A small network was shown many inputs. Here are its activations along a few directions, one row for each input.
In each table, some parts of the input vary, and every possible input appears once, in random order.
Descriptions start from the smaller parts, as in this example, which fits no table here: line(6) and (point or line(9) or (values(3) and ring(8))).
Shared parts are said once, and a part with two or three values counts as separate values.
In the rows, 128 means zero.

Other details of the inputs shift rows strongly along three fixed directions, in all tables alike. That doesn't count.

Table:
x1: [161 114 115 127 175 123 151 153 116 172 120 131 165]
x2: [179 153 135 137 145  90 166 108 131 137 108 116  91]
x3: [125 134 154 123 131 111 110 123 129 114 136 120  66]
x4: [100 108  88 134 111 157 114 115 136 138 137 135 192]
x5: [136 153 141 121 135 112 111 124 137  94 121 127  77]
x6: [ 77 130 149 139  57 142 105 102 140  92 134 143 123]
x7: [163 160 145 131 126 100 175 121 124 131 105 112  80]
x8: [143 154 148 113 130 122 131 131 125 103 114 124  85]
x9: [113 126 128 108 122 156  88 155 131  88 154 143  97]
x10: [122 135 142 145  84 102 169  96 118 171  94 120 154]
x11: [103 114 130 111 153 144  75 145 129 108 145 127 118]
x12: [161 106 107 131 191 128 146 137 117 172 128 115 160]
x13: [ 78 125 141 140  71 122 120  88 131 133 121 114 124]
x14: [182 150 155 134 144  76 179 126 111 162 101 115  99]
x15: [141 135 104 153 106 114 173  90 130 169 105 107 179]
x16: [121 110  97 146 113 148 154 116 124 159 132 124 228]
x17: [136 138 139 116 136 135 122 143 130  99 127 138  76]
x18: [113 109 113 138  99 132 143 120 116 175 120 124 205]
x19: [152 138 131 125 167 129 135 144 128 117 129 129 138]
x20: [ 79  98  93 120  89 184  95 136 128 123 153 137 199]
x21: [126 153 147 154  81 104 176  88 131 138 105 116 135]
x22: [129 120 121 109 144 157 101 159 130 100 147 143 108]
x23: [130 110 113 108 175 146  97 174 120 138 140 139 168]
x24: [136 146 144 118 125 124 135 135 131 104 122 130  73]
x25: [105 127 133 122 133 146  98 150 139  85 151 151 106]
x26: [ 92 122 140 140  77 119 124  89 127 138 122 111 129]
x27: [ 85 131 129 136  58 128 104  93 141 100 130 130 118]
x28: [102 141 139 144  66 115 128  81 139 110 109 128 104]
x29: [123 129 134 125 133 139 111 144 132  96 150 143 116]
x30: [150 114 115 123 186 124 137 141 122 156 133 118 137]
x31: [170 123 126 133 177 108 157 126 120 167 119 107 129]
x32: [156 140 125 127 145 111 131 125 130 114 131 127  94]
x33: [114 118 129 115 142 134  99 167 129 122 142 143 118]
x34: [129 111 113 120 171 158 105 165 134 104 154 152 141]
x35: [147 107 115 113 179 138 115 173 122 147 143 142 151]
Description of these inputs: values(5) and (point or ring(6)).
Q: Changing only the values(5) part turns x11 into x5. The same change can be made to x26. Which row results?
A: x27
Q: Change only the values(5) part in x7. List by row number the other rows that result.
A: x13, x15, x21, x33
Q: Which other rows agree with x19 in the values(5) part? List them by row number.
A: x6, x16, x21, x25, x29, x34
Q: Change only the values(5) part in x6. List by row number the other rows that result.
A: x2, x22, x31, x35
